A small network was shown many inputs. Here are its activations along a few directions, one row for each input.
Each table varies a few parts of the input and shows all the possible inputs, shuffled.
Descriptions start from the smaller parts, as in this example, which fits no table here: one of 4 places along a line, together with either a single point or one of 9 places along a line or (one of 3 separate values, together with one of 5 places around a ring).
Shared parts are said once, and a part with two or three values counts as separate values.
In the rows, 128 means zero.

Other details of the inputs shift rows strongly along two fixed directions, in all tables alike. That doesn't count.

A family of inputs:
x1: [139 139  80 117 154 155 126 139 103 102 168 138  78]
x2: [120 126 139 109 143 133 144 102 107 122 131 154  89]
x3: [133 115  99  84 149 156 133 149  92 119 190 130  96]
x4: [ 75  77 218 155 139 114 139  63 135 133  59 155 152]
x5: [ 87 101 175 132 136 139 145  79 125 113  79 154 116]
x6: [167 145 136 178  99  48 111 171 172 176 123  75 227]
x7: [123 122 114 106 125 155 125 146 125 122 151 124 127]
x8: [133 132  98 124 127 142 121 151 124 122 150 114 134]
x9: [117 131 112 111 123 155 138 129 119 112 136 129 113]
x10: [132 136 102  85 119 154 135 157 116 124 168 116 122]
x11: [109 114 159 130 132 111 152 117 119 134 120 129 141]
x12: [118 114 148 146 139 149 110 102 139 121  93 146 125]
x13: [147 164 105 149  98 101 123 157 152 140 122  98 160]
x14: [115 106 171 120 131 154 110  75 144 129  73 166 108]
x15: [160 145 132 185 100  52 112 176 172 174 129  67 232]
x16: [136 132 130 111 125 127 132 126 123 135 136 132 118]
x17: [140 154 111 181  95  65 135 177 157 145 130  71 210]
x18: [117  93 190 127 135 144 102  77 151 138  67 159 133]
x19: [146 145  78 113 151 150 123 135 102 106 163 141  70]
x20: [131 151  98 130 118 121 145 145 125 114 139 120 114]
x21: [144 144  88  75 124 166 124 143 109 117 166 137  81]
x22: [126 126 100  79 139 158 148 145  92 116 183 131  93]
x23: [133 122 120 124 142 110 136 152 106 133 163 115 138]
x24: [117 127 143 120 108 136 128 120 145 132 105 128 137]
x25: [127 113 156 133 153 121 123 100 113 130 120 152 110]
x26: [105 104 198 158 138 108 126  64 144 138  57 164 129]
x27: [146 153  89 123 142 142 128 130 115 104 148 143  73]
x28: [135 150  94 112 133 144 137 128 108 108 144 139  78]
x29: [139 146  82  97 123 141 145 157 106 121 183 120  96]
x30: [136 155 107 149  97 106 132 157 150 134 122 100 160]
x31: [155 148 132 193 110  44 121 171 158 166 129  72 219]
x32: [ 89 103 191 142 133 118 146  75 132 130  73 157 125]
x33: [125 131 127 125 136 160 117  98 127 112 100 158  86]
x34: [158 150  78 104 133 140 124 150 109 123 181 129  88]
x35: [158 154 109 166 109  97 107 160 159 147 118  97 175]
x36: [125 107 141 115 140 161 108 111 133 125 120 146 115]
x37: [133 143  70 107 128 160 133 163 110 107 176 119 107]
x38: [ 95  78 203 124 134 146 113  83 144 136  70 150 149]
x39: [ 88  83 185 124 139 144 134  81 125 126  95 153 128]
x40: [138 143 108 155 121  95 130 160 135 134 142  93 167]
Description of these inputs: one of 5 places around a ring, together with one of 8 places around a ring.
Q: The inputs of x16 and x2 match in every part but the place on the ring of 5. If x3 is changed in the same way as x16 into x2, which row does it become?
A: x23
Q: Start at x24 and move only the place on the ring of 8, one step at a time. The first step leads to x10. Which rows follow, in order?
A: x7, x38, x36, x18, x14, x21
Q: Start at x1 and move only the place on the ring of 5, one step at a time. The first step leads to x31. Which rows follow, in order?
A: x15, x36, x12

A family of inputs:
x41: [138 164  79 159 111  97 148 167 134 126 161  94 144]
x42: [176 170  87 151 125  89 114 161 135 137 137 107 135]
x43: [109 100 138  51 150 221 119  88  98  99 118 177  44]
x44: [156 165  76 164 131  91 132 167 125 121 153  98 138]
x45: [107  81 227 196 127  94  94  76 185 163  38 139 202]
x46: [ 90 103 113  62 153 224 137 105  80  76 141 169  49]
x47: [112  88 233 163 105 109  95  68 191 172  28 144 196]
x48: [149 124 161 160 127 102  88 126 161 157  84 113 185]
x49: [139 171  79 140 108 106 149 174 126 118 146  91 143]
x50: [140 147 115 133 127  60 169 166  93 146 187  95 149]
x51: [108 113 103  60 122 199 135 125 106 104 163 151  74]
x52: [ 56  59 249 179 125 133 128  40 174 137  14 163 179]
x53: [104  92 120  93 184 208 118  90  82  81 140 176  48]
x54: [163 178  87 122 101 102 132 172 136 131 144  96 138]
x55: [ 75  45 183  43 189 180 158  90  54 114 175 173  73]
x56: [141 170  88 131  88 103 146 167 143 136 151  97 145]
x57: [170 168  88 132 109 101 121 155 143 146 158 115 128]
x58: [171 165  79 164 122  85 121 167 139 139 164 106 134]
Q: What do these inputs look like to the network?
A: one of 2 separate values, together with either a single point or one of 8 places around a ring
Q: The inputs of x46 and x49 match in every part but the choice among 2 separate values. If x51 is changed in the same way as x46 into x49, which row does it become?
A: x56

A family of inputs:
x59: [103  95 185 156 143 153 106  57 147 113  44 175 109]
x60: [ 99  91 177 124 146 175 101  80 137 119  86 163 111]
x61: [ 86 107 165 139 132 165 136  68 143 110  61 167 105]
x62: [131 153  98 105 118 144 142 131 105 117 158 140  91]
x63: [129 127  90 103 129 138 149 159  90 118 189 112 117]
x64: [ 78  96 180 146 138 127 149  71 116 117  80 162 115]
x65: [138 151 114 136 119 118 124 132 139 120 116 127 111]
x66: [113 129 131 109 137 134 148 128 113 114 134 135 116]
x67: [132 150 158 216 105  26 139 152 167 162  88  75 222]
x68: [141 129  89  95 139 142 142 164 109 132 196 113 116]
x69: [106 124 138 122 117 144 133  97 138 111 101 154 103]
x70: [158 144 135 152  92  74 120 179 160 171 129  75 214]
x71: [117 121 166 164  94 114 126 127 174 152  78  97 207]
x72: [143 141 129 147  80  87 123 173 170 153 120  76 209]
x73: [146 142 143 152 116  91 114 120 146 149 105 124 151]
x74: [139 124 139 107 136 143 112 126 121 140 144 135 115]
x75: [ 95 107 158 105 126 161 137  88 130 112  87 154  98]
x76: [142 125 126 123 154 125 121 123 118 130 142 137 116]
x77: [118 106 154 129 153 135 128  80 118 122 107 163  91]
x78: [ 94 109 154 124 140 135 152 103 105 114 113 139 117]
x79: [143 125  87 105 153 136 129 153  94 122 202 117 107]
x80: [140 156  93 104 108 120 145 163 117 127 163 109 128]
x81: [108  87 176 136 169 131 127  77 108 117  96 166 105]
x82: [124 110 125  95 144 169 107 111 125 123 140 153  93]
x83: [130 131  87  92 126 143 145 161 105 120 192 117 111]
x84: [138 130 110 132 111 137 114 162 144 139 135  96 166]
x85: [157 138 140 169 105  80  99 145 172 158  98 105 195]
x86: [ 92  87 206 110 128 154 134  68 133 128  71 164 122]
x87: [163 150  51  79 122 155 120 197 105 124 206 104 104]
x88: [135 155  77 115 126 128 155 160 107 120 180 123 104]
x89: [163 178 124 187  84  39 123 168 171 165 107  75 211]
x90: [139 146 102 132 136 115 147 139 118 119 150 124 100]
x91: [173 159  67  93 142 134 109 161 102 124 190 126  94]
x92: [101  94 171 150 158 128 130  71 111 124  93 161 101]
x93: [101  95 149 107 155 156 137 106  97 118 144 150 111]
x94: [ 92 114 145 116 129 167 130  95 130 107  91 144 110]
x95: [166 157  68 115 132 138 113 161 120 115 169 128  91]
x96: [158 148  84 132 136 144 104 160 125 118 149 124 123]
x97: [152 133  77  85 153 151 130 163  99 124 209 127  89]
x98: [138 154 151 213  90  65 119 138 192 152  59  84 222]
Q: The inputs of x80 and x94 match in every part but one. If x89 is changed in the same way as x80 into x94, which row does it become?
A: x98
Q: The inputs of x78 and x66 match in every part but one. If x63 is changed in the same way as x78 into x66, which row does it become?
A: x83
Q: What do these inputs look like to the network?
A: one of 5 places along a line, together with one of 8 places around a ring
Q: Start at x65 and move only the place on the ring of 8, one step at a time. The first step leads to x95. Which rows follow, in order?
A: x85, x82, x87, x72, x75, x69
Q: Start at x84 and move only the place on the line of 5, one step at a time. The first step leads to x87. Which rows follow, in order?
A: x70, x68, x93
